A small network was shown many inputs. Here are its activations along a few directions, one row for each input.
Each table varies a few parts of the input and shows all the possible inputs, shuffled.
A made-up example of a description, with smaller parts first: values(3) and (point or line(11) or (ring(5) and line(6))).
Shared parts are said once, and a part with two or three values counts as separate values.

Rows:
row 1: [-362 380 278 -118 27 162 -349 -529 32 -541 56]
row 2: [169 -620 -86 -593 664 -376 -165 -270 5 480 -230]
row 3: [-219 -598 -89 -288 251 -497 291 86 -96 498 -14]
row 4: [-400 -589 -201 -145 -348 -323 322 560 -373 665 109]
row 5: [-28 -58 -238 946 19 184 146 817 -181 -287 210]
row 6: [366 708 163 410 -64 16 -107 330 329 123 405]
row 7: [-219 696 37 -42 -213 -6 -165 605 263 -130 -27]
row 8: [-613 346 -28 -228 -164 158 -183 67 468 -377 104]
row 9: [172 -584 -242 -215 74 -180 62 -560 -300 -32 -387]
row 10: [789 482 492 40 68 264 -62 111 161 -187 161]
row 11: [66 -607 -496 162 -560 93 168 -659 -359 69 -496]
row 12: [279 444 410 72 246 503 42 -557 50 -281 108]
What is each input in this table made of?
> point or line(5) or ring(6)
A walk changes only the line(5) part. It starts at row 11 and steps to row 9. List the rest of the walk in order.
> row 2, row 3, row 4

Rows:
row 13: [151 152 198 -332 229 -51 -284 96 169 15 35]
row 14: [226 38 -148 354 -83 298 29 157 -79 -147 -46]
row 15: [416 -243 -6 -138 -318 -125 167 -362 -157 645 -181]
row 16: [-226 38 87 -66 -11 76 128 -437 12 -442 47]
row 17: [-317 134 144 -322 106 168 -116 -302 80 -175 75]
row 18: [223 191 300 -155 381 -3 -80 -39 216 247 204]
row 19: [-63 193 -43 -273 185 29 -182 -293 158 -208 -74]
row 20: [-22 68 -215 375 -242 159 -59 76 18 -273 -19]
row 21: [343 -267 -105 -317 -418 -126 70 -246 -91 429 -407]
row 22: [129 104 162 -198 363 125 -225 -218 145 -84 -206]
row 23: [296 46 358 -125 350 58 -163 -278 24 42 86]
row 24: [140 221 82 120 -53 -111 27 449 132 13 8]
row 25: [4 116 -78 -30 100 49 -88 -356 -24 -392 -181]
row 26: [-142 302 15 -238 16 -120 -208 348 158 -14 57]
row 27: [-373 184 -68 279 -281 136 174 292 76 -111 178]
row 28: [-156 335 -130 112 -153 -111 -31 382 178 7 42]
row 29: [-128 249 -237 358 -244 109 -72 355 55 -55 -27]
row 30: [150 112 -25 349 -100 60 23 420 113 -46 -29]
row 31: [384 -51 166 353 61 144 89 -262 -175 -171 77]
row 32: [233 179 302 -22 196 -171 -18 258 198 237 347]
row 33: [-622 -852 -339 -194 152 -276 198 -5 -278 239 -46]
row 34: [212 201 254 240 13 -109 89 404 4 212 211]
row 35: [-398 260 117 2 -249 -29 106 385 35 -42 177]
row 36: [-365 -799 -520 -143 234 -360 35 38 -248 247 -223]
row 37: [-171 -224 -68 -415 -640 -134 191 -361 -158 306 -197]
row 38: [229 23 74 -3 232 107 -46 -300 25 -278 -168]
row 39: [-285 34 -43 310 -293 297 71 69 -98 -248 112]
row 40: [-367 240 156 -401 94 58 -24 -51 237 -42 200]
row 41: [323 5 15 528 -33 199 125 24 -79 5 195]
row 42: [-129 -867 -384 -99 411 -308 126 107 -267 357 -283]
row 43: [240 111 125 527 -79 7 131 308 15 124 181]
row 44: [324 -6 257 127 279 115 -32 -367 -117 -102 37]
row 45: [-258 61 -54 178 -168 210 115 -279 -132 -388 43]
row 46: [-13 -941 -110 36 413 -402 130 19 -357 454 -60]
row 47: [116 251 122 -204 195 -79 -87 396 164 105 68]
row 48: [-130 306 -30 -358 151 -78 -260 19 137 -39 39]
row 49: [282 7 -76 195 19 282 58 -145 -162 -309 -118]
row 50: [93 -200 -240 -345 -586 -190 -34 -319 -81 322 -354]
row 51: [-403 261 108 -232 -53 -38 7 251 235 12 283]
row 52: [55 27 -127 170 -174 135 -80 -233 -84 -453 -86]
What is each input in this table made of?
> line(4) and (values(2) or ring(8))
Changing only the line(4) part turns row 49 into row 31. The same change can be made to row 22. Which row results?
> row 23
Change only the ring(8) part in row 16. List by row number the other rows that result.
> row 17, row 27, row 35, row 39, row 40, row 45, row 51
A walk changes only the ring(8) part. It starts at row 29 and steps to row 20. List the rest of the walk in order.
> row 52, row 25, row 19, row 48, row 26, row 28

Rows:
row 53: [225 404 262 19 -169 195 -108 -230 261 -14 161]
row 54: [138 542 152 -305 105 68 -284 -39 518 -66 79]
row 55: [132 -156 -177 481 -303 -56 92 690 -100 152 -76]
row 56: [168 116 68 496 -343 124 149 700 -93 59 139]
row 57: [7 -68 -213 28 -242 52 15 -296 -126 -214 -250]
row 58: [-104 -293 -240 -237 -142 -163 -6 -265 -156 5 -246]
row 59: [233 -310 -190 -111 157 -239 6 -249 -182 230 -179]
row 60: [56 -346 11 -388 259 -329 105 -249 -134 496 -65]
row 61: [-316 425 201 -398 166 147 -311 -7 222 -409 -7]
row 62: [-47 -352 -29 -479 -23 -242 68 -252 51 500 -60]
row 63: [-589 -378 -267 -76 59 -322 231 295 -56 393 179]
row 64: [-131 561 143 -391 56 42 -228 -34 319 -281 11]
row 65: [-420 528 -70 49 160 -32 -77 537 366 -177 327]
row 66: [284 171 39 116 -239 272 37 -273 87 -41 21]
row 67: [318 164 416 175 314 194 -56 -212 30 -167 187]
row 68: [-164 -218 -168 27 -143 172 -57 -275 -166 -338 -307]
row 69: [238 -549 -34 -16 369 -134 0 -208 -185 90 -152]
row 70: [-281 -423 -179 -237 -31 -53 -94 -234 -235 -123 -263]
row 71: [87 364 289 394 -267 29 15 738 55 104 297]
row 72: [345 -106 -165 143 58 1 33 -286 -119 12 -207]
row 73: [375 159 58 165 12 168 88 -280 -100 -72 -4]
row 74: [-291 -117 -439 490 -163 8 160 266 -45 -108 32]
row 75: [392 -69 199 279 250 277 84 -245 -131 -179 47]
row 76: [147 -310 -220 -178 -121 -138 -50 -261 18 235 -187]
row 77: [-472 -465 -5 -519 62 -146 22 -236 -175 129 -168]
row 78: [303 387 275 72 94 83 -28 -252 46 -30 143]
row 79: [232 524 175 -236 364 -39 -216 -45 326 -71 68]
row 80: [251 -94 -185 95 -204 81 -36 -283 47 3 -183]
row 81: [-182 -417 -6 -100 -79 -384 171 703 -115 632 50]
row 82: [35 187 9 52 -285 245 90 -294 -84 -268 -65]
row 83: [-26 426 233 -50 -212 161 -60 -244 68 -238 90]
row 84: [-327 389 10 394 -135 101 89 319 126 -145 383]
row 85: [12 -381 -186 202 -185 -285 54 715 -167 373 -58]
row 86: [-136 54 71 49 -175 352 5 -267 -171 -397 -82]
row 87: [358 -325 -26 261 285 93 9 -251 -166 -128 -160]
row 88: [-404 -339 -484 206 -66 -217 141 288 -79 135 43]
row 89: [5 466 216 71 48 -104 -138 940 306 45 203]
row 90: [-291 -319 -64 -528 -39 -263 108 -257 -121 273 -117]
row 91: [64 -573 124 -310 466 -231 117 -214 -156 365 -42]
row 92: [245 298 314 -137 602 50 -220 -5 264 -196 132]
row 93: [-221 291 289 -61 -114 274 -147 -232 -13 -390 48]
row 94: [-248 155 -208 492 -205 183 228 283 -34 -180 240]
Changing only one part turns row 55 into row 71. The same change can be made to row 74. Which row results?
> row 84
Changing only one part turns row 93 into row 61. The same change can be made to row 83. Which row results?
> row 64
What is each input in this table made of?
> line(6) and (values(2) or line(5))
List by row number the other rows that have the line(6) part in common with row 82.
> row 56, row 66, row 73, row 75, row 86, row 94

Rows:
row 95: [475 554 475 70 268 318 -155 -299 187 -292 149]
row 96: [-139 -517 -207 -88 -81 -429 162 505 -68 682 16]
row 97: [-315 751 360 -534 337 -15 -278 90 471 -219 252]
row 98: [-49 467 -4 585 -110 337 37 213 25 -481 222]
row 99: [301 -488 43 -263 332 -182 90 -546 -266 275 -189]
row 100: [-98 -633 -260 97 -38 -259 138 383 -237 348 -135]
row 101: [27 598 208 253 -142 11 -41 771 355 92 389]
row 102: [215 -618 -237 -240 28 -92 18 -648 -213 141 -388]
row 103: [-25 573 53 279 -407 354 -4 -95 14 -443 65]
row 104: [-199 -698 -392 226 -75 -66 222 -70 -346 82 -164]
row 105: [375 484 174 111 -16 364 -195 -384 200 -423 -36]
row 106: [-179 -537 -350 -69 -341 -94 218 -361 -398 128 -298]
row 107: [-460 -414 -17 -866 349 -431 -135 -207 98 342 -124]
row 108: [71 477 154 439 -103 183 -78 649 179 -231 240]
What is each input in this table made of?
> values(2) and (point or line(6))
Changing only the values(2) part turns row 107 into row 97. The same change can be made to row 96. Which row results?
> row 101
Change only the line(6) part in row 100. List by row number the other rows that result.
> row 96, row 99, row 102, row 104, row 106

Rows:
row 109: [-179 738 79 -53 -251 221 -145 97 373 -374 152]
row 110: [-84 -349 -33 -216 -95 -239 72 56 -124 407 -62]
row 111: [161 -27 -100 523 -189 98 225 140 -136 61 132]
row 112: [-279 -408 -241 -38 -160 -80 129 -74 -234 52 -186]
row 113: [-155 578 196 40 57 179 -127 109 220 -254 248]
row 114: [430 488 155 254 -181 323 -85 59 97 -303 -12]
row 115: [264 406 296 237 76 248 -137 80 159 -268 145]
row 116: [86 -288 0 -263 58 -268 24 -69 -51 400 -35]
row 117: [-182 -384 -260 -34 -51 -23 67 -271 -206 -59 -197]
row 118: [123 -268 -49 -183 175 -84 -28 -339 -63 127 -147]
row 119: [-17 -314 -146 -110 110 -58 10 -370 -155 -84 -187]
row 120: [-245 -399 -156 -128 -171 -174 101 49 -170 220 -95]
row 121: [-94 61 -92 172 161 -177 -31 648 113 56 88]
row 122: [-5 432 353 65 252 210 -44 116 146 -270 277]
row 123: [175 -267 -1 -266 208 -176 -30 -230 30 288 -122]
What is each input in this table made of?
> values(2) or line(5) or ring(8)
A walk changes only the ring(8) part. It starts at row 118 and steps to row 123. List the rest of the walk in order.
> row 116, row 110, row 120, row 112, row 117, row 119
List by row number the other inputs of the same sort as row 111.
> row 121

Rows:
row 124: [-15 -351 -316 340 -367 118 156 -67 -299 -35 -142]
row 125: [-84 -432 -125 -60 1 -307 134 400 -157 437 -11]
row 126: [547 630 384 -203 -205 37 -163 45 392 207 123]
row 127: [-77 -146 139 -499 352 -230 -109 -148 57 175 -68]
row 128: [-371 -128 -9 -487 122 -282 -34 -53 57 174 -10]
row 129: [-231 -371 -322 162 -378 -127 193 233 -207 164 -175]
row 130: [-116 724 374 306 161 217 -72 742 380 -213 503]
row 131: [401 -346 37 129 314 -138 88 24 -110 392 -10]
row 132: [165 -120 164 -376 443 -94 -119 -364 23 66 -61]
row 133: [473 -263 2 331 130 25 88 -217 -182 132 -93]
row 134: [42 -66 -50 -83 25 245 -13 -647 -53 -266 -106]
row 135: [-551 -158 -152 -421 -98 -219 -10 -16 29 71 -97]
row 136: [-174 767 105 206 -4 182 -266 506 400 -427 307]
row 137: [-504 -131 -228 -347 -188 -1 16 -189 -57 -83 -198]
row 138: [-275 -410 -283 41 -214 -284 140 408 -168 335 -92]
row 139: [212 917 347 550 -281 498 -58 27 115 -565 336]
row 140: [-296 -78 -186 -126 -232 160 -36 -442 -118 -272 -226]
row 141: [229 -449 10 -24 202 -318 71 302 -144 417 -18]
row 142: [169 -60 121 -172 313 117 -68 -588 -4 -147 -93]
row 143: [310 -303 -178 396 -149 104 156 -230 -215 9 -139]
row 144: [146 772 169 338 54 297 -95 276 259 -572 269]
What is each input in this table made of?
> point or line(4) or (values(2) and ring(8))
Change only the ring(8) part in row 124. List by row number the other rows that result.
> row 125, row 129, row 131, row 133, row 138, row 141, row 143
